These are the activations of a small neural network, seen along a few directions. Each row is one input.
Each table varies a few parts of the input and shows all the possible inputs, shuffled.
Descriptions start from the smaller parts, as in this example, which fits no table here: one of 4 places along a line, together with either a single point or one of 11 places along a line or (one of 2 separate values, together with one of 8 places around a ring).
Shared parts are said once, and a part with two or three values counts as separate values.

Other details of the inputs shift rows strongly along two fixed directions, in all tables alike. That doesn't count.

Table:
r1: -27 -41 -29 -40  17 -25  39  61  -1   4  43
r2: -25  -5  -6  23   6  -4  19 -51  14 -24 -13
r3:  46  48  26  38 -13  22 -39 -61   8  -4 -27
r4: -11   7  10  28  -6  -1  -5 -27  -1  -5 -15
r5:  35  20  15  14   5  15 -20  -9  -1  -2 -16
r6:  -1   7   7   5 -15  -5 -14   2 -10  -2 -12
r7:  78  39  24  -3   4  18 -29  -6  14  24  13
r8:  51  30   0   2  15  14 -32  30  -5  21  34
r9: -53 -19  -7  20 -24  -4   9 -44 -12 -30 -49
r10: -63 -50 -55 -38  49 -38  60  79   7  21  96
r11: -43 -16   3  38  -7  -7  16 -55   1 -30 -35
r12: -98 -58 -20  17   8 -35  63 -35   9 -30 -11
r13: -83 -46  -1  26 -13 -32  49 -49   8 -18 -16
r14:  63  30  -3 -15  29  17 -15  20  11  14  29
r15:  61  42  43  -2  -2  62 -43   6 -13  14 -17
r16:  61  26  23  -4 -12  17 -39  12  -4   2 -23
r17: -19 -19 -50 -43  31 -21  19  99 -11  20  87
r18: -41  -5   3  22 -25 -12   2 -25 -11 -19 -31
r19:  61  16   7 -14  20  13 -20  34   7  19  21
r20:  60  48  19  14   3  21 -34 -22   9  11  -1
r21: -93 -42 -15  20   1 -35  61 -58  26 -22  -1
r22: -43 -11   2  13 -27  -8   2 -29 -10 -11 -36
r23:  -2  12  11  21  -2  -2   1 -48  15  -5 -11
r24:  16  17  25  16 -29   3 -29 -18  -5  -4 -33
r25:  42  23  30   9 -29  23 -40 -28  -5  -5 -58
r26: -21   7   2  20 -29   4 -18 -29 -16 -10 -35
r27:  53  19  10 -21  -6   6 -27  45  -8  23  20
r28:   8 -15 -36 -55  29  -4  10  87  -8  23  53
r29:   3   4  17  23  -5   2   7 -63  22 -18 -34
r30:  37  36  36  -1  -5  51 -35  10 -13  21  -1
r31:   6   0   5  -2  -7  -2  -8   5  -8 -11 -19
r32: -35 -32   4  12  -1 -16  33 -29   8 -14 -15
r33:  18  16  14  12 -16   9 -23 -11 -12 -15 -38
r34:  40   5 -12 -45   8   5 -13  73  -8  38  46
r35: -41 -16  -9  15 -13 -12  11 -19 -10 -29 -26
r36: -48 -27 -44 -35  15 -19  28  63 -11  14  50
r37:  28   6 -20 -36  14  10 -12  59 -13  16  23
r38: -73 -31  -3  14 -30 -19  22 -37  -1 -17 -36
r39:  69  19   6 -22  22  13  -7  18  17  19  29
r40: -32 -30 -28 -21  28 -24  35  47  10  18  62
r41:  -7 -16 -26 -23  37 -12  34  21  18   5  46
r42:  24   4  20  -2 -25  13 -18 -18  -7  -3 -43
Description of these inputs: one of 2 separate values, together with either a single point or (one of 4 places along a line, together with one of 5 places along a line).
Q: Changing only the choice among 2 separate values turns r4 into r5. The same change can be made to r21. Which row results?
A: r29
Q: Changing only the choice among 2 separate values turns r2 into r3. The same change can be made to r41. Which row results?
A: r23
Q: A walk changes only the place on the line of 5. It starts at r8 and steps to r4. List the rest of the walk in order.
A: r10, r40, r13
Q: Which other rows does r26 become when the choice among 2 separate values takes its other values? List them by row number.
A: r9
Q: Which other rows does r17 become when the place on the line of 5 takes its other values? List them by row number.
A: r6, r18, r24, r27

Table:
r43: -48 -44 -11  -5 -29 -31  21 -12 -10 -27 -47
r44:  25   4  14   6   4  -9  12 -50  31  -7  -8
r45: -66 -30 -11   8 -14 -13  25 -16 -14 -24 -28
r46: -55 -15   8  30  -7  -2  29 -70  15 -18 -28
r47:  12 -15 -44 -23  47 -40  34  40  27   5  73
r48: 113  45  53  11   1  24 -36 -36  27  16 -18
r49: -46  33 -23  32 -16 -20 -33  29 -27  32  63
r50: -43 -20  28  13 -29   7  12 -37 -11 -17 -52
r51:  58  35  -6 -22  27  39 -33  62 -14  28  47
r52: -12  -5 -40 -11  43 -16  20  43   8   9  65
r53:  -5  22  25  21 -17  34 -20 -43  -6  -7 -34
r54:  -6  -8 -29 -18  39  -3  22  34   8  15  56
r55: -11 -17 -11 -28  39   1  33  38  15  24  61
r56: 111  48  30  16   4  16 -43 -36  21   6 -18
r57: -66 -18  24  29 -17  16  22 -55  -3 -19 -37
r58:  62  31 -14 -26  14  12 -41  78 -21  19  34
r59:  12 -20  23 -15 -29  -3  -5   7  -6  -1 -45
r60: -74 -14 -18  29  -1  -6  18 -26  -9 -28  -8
r61:  96  41  49  -3 -51  30 -69 -17 -12   4 -80
r62:  -9 -33 -47 -44   9 -37  14  84 -10   2  32
r63: -48 -19   1  -1 -19   0  17 -16 -10 -13 -30
Q: Describe the family of inputs behind these rows.
A: either a single point or (one of 4 places along a line, together with one of 5 places along a line)
Q: A walk changes only the place on the line of 4. It starts at r50 and steps to r63. List the rest of the walk in order.
A: r45, r58
Q: A walk changes only the place on the line of 5. It starts at r56 and steps to r54. List the rest of the walk in order.
A: r51, r45, r43
